A small network was shown many inputs. Here are its activations along a few directions, one row for each input.
In each table, some parts of the input vary, and every possible input appears once, in random order.
A made-up example of a description, with smaller parts first: one of 3 separate values, together with either a single point or one of 11 places around a ring or (one of 5 places around a ring, together with one of 6 places along a line).
Shared parts are said once, and a part with two or three values counts as separate values.

Other details of the inputs shift rows strongly along two fixed directions, in all tables alike. That doesn't count.

Table:
R1: [-18 -15  11   4  -2   3  -5 -14 -21 -39   9 -21   3  12]
R2: [-31 -26 -10   5   3  -4  -4   8  16  -1  -7   4  23 -24]
R3: [ 26  15   1   2 -12  -6   0 -16  -5  12   7  -4   3   3]
R4: [ 72  29  30 -17 -23 -14 -10 -19  14  29  17  31   4  18]
R5: [ -8  -7 -12  -2   9 -21   6   6  30  30 -22  25  26 -34]
R6: [-38 -17  -9   0   8   0  -6  16  14   1   2   7  12 -12]
R7: [-36 -11 -31  20  18  27  21  26 -14 -40  -4 -33 -28   6]
R8: [  7   7  23  -2  -3  22  10 -16 -46 -33   7 -30 -38  31]
R9: [ 26   7  27 -21  -2 -18  -7 -10  25  43  -9  32   3 -10]
R10: [-29 -11 -19  -4   5  -4 -14  29  37  23  -3  30  18 -25]
R11: [ 42  16  44 -20 -10 -11  -2 -35 -17   9  -1   6   4  19]
R12: [ -2  -3 -15  20  -3  30  14  -1 -46 -44   7 -44 -33  28]
R13: [ -7  -8  13 -12  -6  -8 -13   5  23  31   2  29  24 -16]
R14: [ 56  25  56 -23 -12 -16  -7 -47 -19   4   8   9   1  33]
R15: [-18  -7 -39  15  10   1  10  21  10  -5  -2 -15  -2 -10]
R16: [  8   1  -2   1   1  19  10   4  -9  -9   1  -7 -18   6]
R17: [  8   0 -17  11  -1   6   6   2  -8  -2   4 -15  -6   3]
R18: [-22  -8 -20   7   0  13 -15  29   4 -13  -1   1  -2  -1]
R19: [ 44  23  32  -5 -15 -11  -1 -37 -31  -3  11 -10   2  18]
R20: [ 31  10  25  -7 -22  13 -25  -4 -17  -2  11   8  -2  20]
R21: [-19   2   2   7  10  20  15   0 -28 -38   2 -32 -35  22]
R22: [ -6   3 -22   3   7 -26   4   8  32  25 -10  20  24 -32]
R23: [-32  -5 -37  23   8   8  16   9 -20 -33   0 -43 -15   4]
R24: [-25  -9 -16  -3  21 -13   2  17  46  31 -20  27   4 -28]
R25: [-37 -17 -18   3   4  13  -8  26   8   2  -3   3   7 -15]
R26: [  8   5   3  -7   7 -25   2  -7  23  22  -9  24  21 -15]
Description of these inputs: one of 2 separate values, together with either one of 4 places along a line or one of 9 places around a ring.
Q: The inputs of R23 and R3 match in every part but the choice among 2 separate values. If R18 is changed in the same way as R23 into R3, which row does it become?
A: R20
Q: A walk changes only the place on the ring of 9. It starts at R9 and steps to R8. List the rest of the walk in order.
A: R16, R12, R17, R3, R19, R5, R11

Table:
R27: [-19 -31  24  -1 -14  24  -9 -10 -54 -41   1 -25  10  10]
R28: [-34   5 -63  18  28  -1  23  43  23  11 -13  -6 -23 -24]
R29: [-27 -10 -59  29   8 -19  13   8  13 -14  -2 -24  25 -16]
R30: [ 21   5 -36   7   6   4  22  25  37  32 -21  23 -11 -28]
R31: [  3 -22  10  16 -10  14  11 -25 -57 -32  -6 -41   0   9]
R32: [-17 -21 -52  30   4  -6  17   7   3 -19  -7 -24  23 -18]
R33: [ 36  17 -20  -6  -6 -14 -16  34  72  45   8  55   2 -11]
R34: [-33   4 -80  24  32  -3  24  49  28  -4 -13 -13 -25 -21]
R35: [-66 -21   3  -2  57   2  35   6   5 -37 -27 -13 -28  18]
R36: [-50 -21 -57  21  24  30  34  42   6   7 -33 -10 -28 -38]
R37: [ 63  26  31  -6 -18  24  16 -27 -40  -6   2 -10 -39  31]
R38: [-44 -35 -25   8   5  33 -12  42  22 -18  -2   6   3 -19]
R39: [ 45  13  40  -9 -30  19 -29 -11  -9 -27  41   8  -2  36]
R40: [ 21  11  -1 -10 -10 -51 -17 -13  46  63   4  40  51 -28]
R41: [ -1 -18  28 -33 -12  13 -35  19  40  50  -8  60  25 -26]
R42: [ 58   4  31   1 -26  -8   1 -45 -35  -7   8 -12  14  18]
R43: [ -3  -1  33 -29 -22 -33 -43   2  38  64   7  60  62 -28]
R44: [ 86  55  17  -2 -18  -2   7 -27 -35 -20  24 -22 -39  55]
R45: [ 25  14   6 -14 -14 -16 -38  17  65  33  29  60  29 -11]
R46: [-19   3  21  -7  46 -12  61 -30 -22 -37 -15 -36 -40  23]
R47: [ -7   6 -21  17  -2 -20   3 -22 -22 -28  14 -38   9  17]
R48: [ 62  43  43  -5 -17  -9   5 -49 -49   9  17 -23 -13  33]
R49: [-63 -36   5  -2  -1   9 -18  18 -19  -7  -9  -5  25 -19]
R50: [ -8 -14  -6 -16   0  22  -5  33  42  47 -19  45  -9 -25]
R51: [ 16  13 -20  -8   3 -14 -18  34  65  39  10  48  -5  -9]
R52: [-23  -3  55 -42  23 -80 -19 -35  71  40 -38  78  64 -43]
R53: [-51 -40 -18  21  -1  26   5  10 -42 -61   0 -40   9  -2]
R54: [-19 -18  -8   8   1  50   9  21 -23 -32  -7 -22 -45  19]
R55: [ 36   0  14 -15 -28 -26 -23  -8  42  32  18  55  61 -23]
R56: [-10  -7  -4 -20   2  11 -12  35  51  59 -13  53  -4 -26]
R57: [ 46  23  54 -14 -29 -29 -18 -48 -26  29  18   2  24  18]
R58: [-39  -8 -42  12  21  19  26  36  11  19 -24  -1 -24 -32]
R59: [-62 -33 -18  29   9  17  15   0 -60 -42 -11 -64  -9  -2]
R60: [-11  11  13   4  -7  15 -30   1 -21 -52  43 -19 -19  44]
R61: [-32  -4  -2   3   4  39  -3  25 -26 -23   7 -24 -42  27]
R62: [-14   9 -67  24  23 -17  21  15  14  -1  -9 -25  -1 -18]
R63: [ -8 -11 -57  30  17   8  33  16   3  -4 -27 -24  -3 -29]
R64: [ 88  44  22   0 -24  11  12 -26 -37 -22  17 -21 -39  51]
R65: [ 23  15  35 -32 -27 -50 -46 -12  55  69  21  73  68 -22]
R66: [-31  -6  44 -37  38 -44 -20  -7  72  31 -32  75  41 -21]
R67: [ 26  -1  -9  -1   2 -12  14  -3  27  63 -26  32  18 -48]
R68: [ 26  21  73 -32 -30  15 -48 -17 -25   2  36  12  -2  47]
R69: [-75 -18 -33  28   6   7  -4   8 -38 -77  22 -54   4  19]
R70: [ 92  55  17   0 -19 -15   7 -50 -40 -15  22 -31 -12  48]
R71: [-67 -33  -6  -7   8  32 -24  41   7  -2  -8   6   1 -14]
R72: [ 51   0  58 -10 -28  -6  -7 -51 -51   9   3  -8  12  14]
R73: [  0  -4 -21  22  -4  39   7  27 -16 -50  11 -32 -46  32]
R74: [ -7  -4  36 -29  24 -86  11 -48  73  55 -38  48  48 -55]
R75: [-30 -29  10  -2  -5  46 -15  17 -24 -35   2 -13 -14  11]
R76: [-39  -1 -68  27  29 -10  25  25  13   6 -16 -26  -2 -31]
R77: [  5   7   3  14   2  14  21 -20 -54 -14  -4 -42 -24   9]
R78: [-39   2 -47  14  23  10  23  40  15  20 -16  -4 -20 -27]
R79: [-41 -30 -54  20  13  35  13  57  31  -9 -19   0 -26 -20]
R80: [ 31  26  60 -26 -26   4 -48 -19 -13  -6  44  15  -2  47]
R81: [-43  -9 -40   8  19  13  -5  51  34   6  -1   9 -23  -8]
R82: [ 71  22  35   0 -18  10  15 -48 -51  -4   2 -23 -16  24]
R83: [ 97  44  22   4 -24  -3  13 -49 -43 -18  15 -30 -11  43]
R84: [-57 -18 -36  30   0  11   2   8 -34 -74  23 -48  10  13]
R85: [ 31  22  56 -21  25 -44  43 -75 -12  -6  -9 -24 -14  11]
R86: [ 29 -11  72 -30 -32   4 -29 -35 -44   4   7  13  24  12]
Q: The inputs of R54 and R27 match in every part but one. If R79 is changed in the same way as R54 into R27, which row does it become?
A: R53
Q: The inputs of R84 and R33 match in every part but one. If R52 is changed in the same way as R84 into R33, which row does it become?
A: R35
Q: What is each input in this table made of?
A: one of 6 places around a ring, together with either a single point or one of 9 places around a ring
Q: List by row number the other rows that have the place on the ring of 6 in common with R64.
A: R28, R30, R34, R36, R37, R44, R46, R58, R78
Q: Change only the place on the ring of 9 in R80. List by row number the other rows that result.
A: R38, R39, R41, R45, R60, R68, R71, R75

Table:
R87: [-28  -7  -5  10   7  -2   4  -5 -23 -41   1 -30   3  10]
R88: [ 48  21  -4   4 -10  15   6  -5 -13 -10   7 -11 -28  22]
R89: [ 13   5 -26   6   9  -2  23  10  20  29 -13   5  -6 -19]
R90: [-31  -9 -23  -4  10  -8 -12  29  41  18   1  27  23 -21]
R91: [-25 -11  11   2  -4  25  -3   3 -36 -29   2 -22 -16  14]
R92: [ 13   9  23 -12 -12  -1 -22  -6   2   8  14  16   8  14]
R93: [-15  -2  12  -2   1   9  -8  -2 -19 -28  11 -15 -10  24]
R94: [-58 -24 -13  12  21  18   8  18 -17 -41  -7 -29 -21   6]
R95: [ 13  11 -14  19   0  14  24  -9 -40 -30   6 -47 -34  27]
R96: [-26  -8  15   2   1  23  -5   2 -37 -36   0 -26 -24  26]
R97: [ 48  18  -4  -3  -6   2  14   0  14  27  -1  12 -11  -2]
R98: [ 38   4  33 -35 -20 -21 -21  -4  50  76  -4  76  40 -34]
R99: [-48 -23 -18   8  19  -1   7  13  13 -17 -10  -8   1 -16]
R100: [  7  16 -11  13  10   4  25 -15 -33 -24  -3 -43 -33  18]
R101: [ -7   2 -50  29   4  15  21  22 -10 -23   4 -31 -25   4]
R102: [ 16   7 -39  15   0  -1  14  19  24  18   0   6  -6 -14]
R103: [ 36  14  -8   8  -7  12  16  -5 -12  -6   5 -18 -27  16]
R104: [ 12   5  14 -18  -2 -29 -12  -4  48  35   3  45  33 -21]
R105: [ 69  46  23 -11 -14 -25   4 -35 -16  13  14  -1 -11  26]
R106: [ 14   5  25 -13 -16   0 -20  -6   2  16  10  18  11   2]
R107: [ 23  10  46 -12  -7  -6  -2 -38 -28 -13   5  -4   1  23]
R108: [ 81  39  23  -5 -24   8  -2 -26 -23  -4  21  -4 -25  40]
R109: [ 54  26  -9   4 -14   1   0  -2   9  12  12  12 -11  11]
R110: [ 36  27   7  -3   8 -10  18 -20  -7  20  -5  -3 -15   4]
R111: [ 69  32  30  -4 -19   2  12 -38 -35  -3  15 -21 -28  39]
R112: [ 22   7 -24   4   5   7  20  17  20  24 -10  10 -11 -15]
R113: [ -5  -2  21  -8  -2   7 -11  -7 -15 -19   8  -9 -11  23]
R114: [-26 -10  13   2  -3  28  -1   4 -39 -32   1 -23 -18  15]
R115: [ 27  10  47 -13  -9  -8  -4 -41 -29 -12   6  -4   2  25]
R116: [ 38  26   6  -4   6 -13  17 -20  -2  22  -5  -1 -12   3]
R117: [-58 -23 -18  13  13  26  -1  22 -20 -39  -7 -32 -20   7]
R118: [-54 -18 -30  10  19  -1   7  22  11 -25  -3 -11   8 -15]
R119: [ -3 -12  -8  -7  -7 -17 -20  18  53  54  -3  48  43 -45]
R120: [ 22  15  24 -18 -15  -8 -27  -4  15  23  16  32  17   8]
R121: [-59 -39 -40   8  17   4   8  34  24  15 -27  13  23 -48]
R122: [-58 -20 -24  14  17  14   5  20 -10 -42   2 -28  -9   4]
R123: [ 22  10  52 -17  -8   2 -10 -26 -23 -13  12   1 -14  32]
R124: [ 32  17  50 -18 -12 -12  -9 -38 -15 -12  18   3   1  28]
R125: [-69 -35 -39  20  22   6  13  20   0 -25 -23 -25   7 -24]
R126: [-41 -15 -15   5   8  11  -8  22   6 -10  -4  -3  -1  -4]
R127: [ 46  13  39 -19 -27 -15 -29 -19   9  35  20  33  29   0]
R128: [ 63  42  29  -7 -11 -13  10 -43 -34  -3  13 -20 -23  36]
R129: [ 16   4  24  -7 -10 -17 -10 -23  -4   3   3   6  22   5]
R130: [ 32  16  43 -12 -15 -16 -10 -38 -18 -11  13  -1  11  24]
R131: [-19  -8  10  -7   7   3  -7  10   7   1  -5  11  -2   0]
R132: [ 38  21  47 -21 -19  -6 -22 -27 -12  -2  26  12   4  35]
R133: [-53 -34 -41  17  13  -2  -2  31  21   6 -17   1  27 -41]
R134: [-29 -13   1   9   9   2   7 -10 -20 -33  -7 -27  -4   6]
R135: [-30 -11  -1   9   9   0   7  -9 -21 -36  -4 -27   0   7]
R136: [-52 -26 -30  13  17  -6   6  17  14  -7 -19  -6  19 -28]
R137: [ 12   4 -30   3  12  -6  22  17  36  45 -17  21   2 -31]
R138: [-20  -9  14   1   9   3   5  -9 -15 -26   0 -14  -9  10]
R139: [ 13   3  29 -14 -16   4 -19  -9  -4  11   8  13   4   6]
R140: [-26 -16   0  10  -5  20  -4   1 -34 -31   6 -30  -6   8]
R141: [ 65  44  28  -6 -13 -16   8 -42 -30  -1  16 -16 -20  34]
R142: [-24  -3 -53  32  12  10  28  21 -19 -29  -3 -44 -26   2]
R143: [ 19  -9  -1 -23  -7 -42 -24  12  87  96 -15  86  66 -64]
R144: [-29 -17  -9  -5  18 -17   1  16  50  30 -17  37  22 -39]
R145: [ 16   5  33 -20  -5 -10 -15 -14  12  10   8  20   3  10]
R146: [-22  -8   1  -5   8  -3  -5   7  14  -5   2   7   3  -1]
R147: [ 16  -5  27 -13 -12  -2  -8 -18 -14  10   0  11  15   1]
R148: [ 54  19  42 -32 -28 -25 -36 -13  47  71  13  71  41 -16]
R149: [-17   0   7  -1   1   8  -5  -2 -21 -37  17 -20  -8  25]
R150: [-34 -20   2   9  -2  30   4   2 -49 -42   2 -38 -17  13]
R151: [-23  -4 -52  31  13  11  29  20 -11 -21  -6 -39 -24  -3]
R152: [ 46  22 -33   0  -8 -16  -6  21  60  55   2  52  15 -25]
R153: [-61 -29 -45  18  20  -9   5  28  18 -10 -20  -8  24 -33]
R154: [ 77  35  28  -8 -16  15   5 -21 -28  -6  10  -6 -31  37]
R155: [-65 -36 -45  26  15   8   2  30  -7 -25 -12 -28  13 -24]
R156: [-54 -20  -9  11  13  27   3  22 -26 -38 -10 -28 -23   9]
R157: [-45 -35 -48  -5  12 -20 -12  52  97  79 -30  69  52 -88]
R158: [-23  -8  -9   3  -3   6 -15  17   7   4   7   6  14 -11]
R159: [-51 -29 -28   9  19  -4  10  17  17   3 -25   4  20 -34]
R160: [ 14   1  31 -13  -6  -9  -2 -25  -9   8  -4  12  15   2]
R161: [  9   2 -45  12   6  -4  15  26  42  32  -9  16  -1 -28]
R162: [-26 -22  -4   9   0  13   0  -2 -28 -25  -5 -26   1   1]
R163: [ 13   4 -36  11   8  14  15  26  16   5 -13   1 -18 -11]
R164: [ 11   4  32 -17  -5  -3 -14  -8   2   7   4  17  -1  13]
Q: The inputs of R130 and R87 match in every part but one. If R132 is changed in the same way as R130 into R87, which row does it become?
A: R90
Q: The inputs of R106 and R114 match in every part but one. If R143 is changed in the same way as R106 into R114, which row does it become?
A: R121
Q: What is each input in this table made of?
A: one of 6 places along a line, together with either one of 4 places along a line or one of 9 places around a ring
Q: A walk changes only the place on the ring of 9. It starts at R139 and steps to R157. List the rest of the walk in order.
A: R162, R125, R134, R99, R145, R113, R117
Q: A walk changes only the place on the line of 6. It starts at R160 and steps to R159. List the rest of the walk in order.
A: R125, R136, R129, R153
Q: Change only the place on the ring of 9 in R150. List by row number the other rows that result.
A: R91, R94, R96, R115, R138, R147, R159, R164
Q: A walk changes only the place on the line of 4. It starts at R109 and steps to R102. List the rest of the walk in order.
A: R151, R141
